A small network was shown many inputs. Here are its activations along a few directions, one row for each input.
Each table varies a few parts of the input and shows all the possible inputs, shuffled.
Descriptions start from the smaller parts, as in this example, which fits no table here: one of 3 separate values, together with either a single point or one of 9 places along a line or (one of 5 places around a ring, together with one of 6 places along a line).
Shared parts are said once, and a part with two or three values counts as separate values.

Other details of the inputs vary at random and push rows far along two fixed directions, the same in every table; ignore that.
These rows show it; all are for the same input, with only those details redrawn:
[ 63  16  25 -11   9  -8 -12 -13 102   9   3  50 -38  -3  25   6]
[ 44   3  23 -56  16  77  29  -5 118   5  22 -10 -23 -72  21  19]
[-25 -12  -1  21  -7 -18  18   9 -24  -2   3 -20  28  44   3 -27]
[ 32  10  14  33  -3 -66 -23  -7  30   6 -10  54 -14  63  18 -17]
[-55 -29  -5 -31   1  84  69  20 -15  -9  26 -98  50 -37  -4 -15]
[ 13  -5  13 -31   8  49  30   2  61   1  17 -23   0 -34  13   1]

A family of inputs:
row 1: [-84 -37 -12  19 -18  34  48  20 -86 -15  16 -93  73  33 -28 -43]
row 2: [ 13  -5  13 -31   8  49  30   2  61   1  17 -23   0 -34  13   1]
row 3: [  2   6 -26 -19  -4  55  -6  -9  12  -7  13  -3 -11 -40 -16  32]
row 4: [-37   3 -41  15 -21 -31 -10   7 -67 -11  -9   6  16  19  -2  12]
row 5: [ 26  -1   4 -42  15  58  -2   1  11  -5  12 -15 -35 -52 -18  11]
row 6: [ 71  21  26 -17  19  -3 -48 -18  50  13  -8  55 -66 -33  -6  22]
row 7: [ 39  20  11  15   8 -71 -45  -6 -17   7 -29  63 -45  20   4   3]
row 8: [-23  -5  -1  17   8 -33 -18   2 -83   1 -17  -7   5  11 -19 -10]
row 9: [ -4  -6  24  -8   7  22  16  -6  38   6   2 -17  19 -33   3   0]
row 10: [-32   4 -28  33 -13 -12 -25  -7 -62   1  -6   2  17  20 -24  14]
row 11: [ 54  10  10 -72  29  74   6  -1  63   2  15  -3 -57 -90   6  31]
row 12: [-11  -4 -11  -1  -3 -40 -11  17 -71  -9 -12   3 -10  16  -4 -10]
row 13: [ 18  25 -14  37  -4 -63 -57 -25  -7   9 -24  74 -19  21  -1  29]
row 14: [-27   6 -41  23 -11 -21 -14   0 -60  -6  -3   9   8  32  -8  13]
row 15: [-39   8 -33  25 -14 -28 -11  -1 -68  -3 -17   4  19  14  -7  15]
row 16: [-32  -8   9  28 -10 -35  14   7 -29   0 -13 -13  34  33   4 -23]
row 17: [ 39  11  32  34  -2 -48 -36 -18  51  14 -10  54 -15  37   3  -8]
row 18: [-23 -11   1  17 -17 -41  11  13 -21  -6  -6  -5  26  37  11 -24]
- What do these inputs look like to the network? => one of 3 separate values, together with one of 6 places around a ring
- Changing only the place on the ring of 6 turns row 6 into row 7. The same change can be made to row 17. Which row results? => row 16
- Which other rows does row 3 become when the place on the ring of 6 takes its other values? List them by row number. => row 4, row 10, row 13, row 14, row 15
- Which other rows does row 13 become when the choice among 3 separate values takes its other values? List them by row number. => row 8, row 9

A family of inputs:
row 19: [ 31  18  -2  31 -17 -68 -35  -8  22  -3 -15  71 -22  55  11  -3]
row 20: [ 31   0   3 -58  16  82  27  -1  84  -1  28 -19 -19 -67  12  21]
row 21: [-100  -35  -27   35  -10    6   40   18 -117   -7   11  -88   84   49
  -21  -35]
row 22: [-45 -25   4   3  -3   0  29  17 -58  -9   1 -53  37  10  -9 -30]
row 23: [ 44  19  12  33  -6 -64 -36  -6  23   8 -14  64 -32  63  10 -11]
row 24: [-57 -16 -16   7 -14  -2  34  17 -57 -10  -2 -46  45  11   1 -16]
row 25: [-60 -16 -15  21 -16   9  24   7 -50  -7   2 -45  54  14 -12 -12]
row 26: [ 42  19  20  31   2 -77 -30  -5  24  13 -21  63 -29  54  20 -10]
row 27: [ 38   9  27  39  -2 -70 -45 -18  28   9 -15  64 -19  50   2 -14]
row 28: [  27   13  -17  -70    8   80  -19   -4   25    0   11   -2  -46 -121
  -13   65]
row 29: [ 39  14   8  26   6 -79 -31  -8  26   9 -13  66 -25  56  26  -7]
row 30: [-51 -15  -2  21  -5  15  27   9 -51   3   4 -55  45  21 -15 -20]
row 31: [  28   21  -17  -61   30   87   -8  -17   22    1    3    0  -49 -117
  -13   62]
row 32: [ 34  -6  21 -58  11  80  21  -1  80  -4  21 -21 -23 -76   1  11]
- What do these inputs look like to the network? => either one of 2 separate values or (one of 3 separate values, together with one of 4 places along a line)

A family of inputs:
row 33: [-23  -8 -21 -24  18  50   5   2 -31   4  16 -41   7 -38 -16  21]
row 34: [ 50   0  22 -23  28  -8 -22  -4  26  11   6  20 -39 -10   6  -3]
row 35: [ 48  17  22  10  10  13 -21 -12  42  15   1  27 -38  10  -6   4]
row 36: [-23 -12 -42 -33  -4  41  46  21   1 -15  32 -39  15   2  24   2]
row 37: [-27 -24  12 -23  20  24  36   4  -3  -3  11 -46  34 -30   8 -10]
row 38: [-21   5 -11 -15  13  51  16   3 -38   6   3 -43  -1 -35 -14  19]
row 39: [-27   1   3  54 -36 -55 -14   8 -41   3 -18  10  25  71 -12 -23]
row 40: [-25  11 -24  38 -19 -50 -18  -1 -78 -13 -24  22   5  45 -15  -5]
row 41: [ 24  13  -6  -9  -9 -16 -30  -8  41   7  -2  43 -16 -29  12  35]
row 42: [ 36  11  32 -12  -4 -29  -9  10  43   6 -17  28 -30 -15  17  -1]
row 43: [-23 -16   7  25 -17 -75 -16  17 -57  -5 -10   5  20  50   5 -29]
row 44: [ 43   9  22 -18   5 -13  -8   0  29  -7 -14  32 -43 -15   5 -10]
row 45: [-21 -23 -11 -16  -9  57  15   0  -4 -17  22 -38  19 -21 -24  -6]
row 46: [-13 -19  -4  -8  12  59  10   2 -12   3  27 -51  15 -12 -23  -4]
row 47: [ 33  12  34   0  20 -30   3  -7  50  11 -18  32 -19  -5  22  -4]
row 48: [-38 -10 -20 -10  11  38  23  -9  -6   2   9 -34  36 -44   5  21]
row 49: [-35  11 -16  57  -5 -64 -10 -10 -58   7 -31  20  28  53   5  -4]
row 50: [ 39  23 -20 -14  -5  -9  15   8  54  -4   2  34 -34  26  36  11]
row 51: [ 28   7  15  17   8 -12 -18 -27  72   9   7  36   1  11   9   5]
row 52: [-29  -9 -29 -27  -1  46  11   2 -27 -17  14 -26  13 -45 -17  18]
row 53: [ 26  26   2  -1 -14 -16 -22  -4  37   9 -19  41 -23 -25  13  32]
row 54: [-32  -4   7   5   2  50  38  -4  14   4   6 -46  39 -15  -7  -7]
row 55: [ -6  -3  13  29   9 -53  -6  13 -78   8 -15  -5  -7  57  -9 -35]
row 56: [-18  -1  -6  49 -25 -39 -15   0 -55 -12 -16  15  12  72 -23 -30]
row 57: [ 51   9  21 -12 -12   6 -28 -14 101   8  12  43 -26 -24   9  21]
row 58: [-15 -25  -1 -38   5  33  21  12 -24 -19  12 -40   9 -34  -9 -17]
- Changing only one part turns row 38 into row 33. The same change can be made to row 49. Which row results? => row 48
- What do these inputs look like to the network? => one of 2 separate values, together with either a single point or (one of 3 separate values, together with one of 4 places along a line)
- Which other rows does row 58 become when the choice among 3 separate values takes its other values? List them by row number. => row 45, row 52
- Which other rows does row 45 become when the choice among 2 separate values takes its other values? List them by row number. => row 56
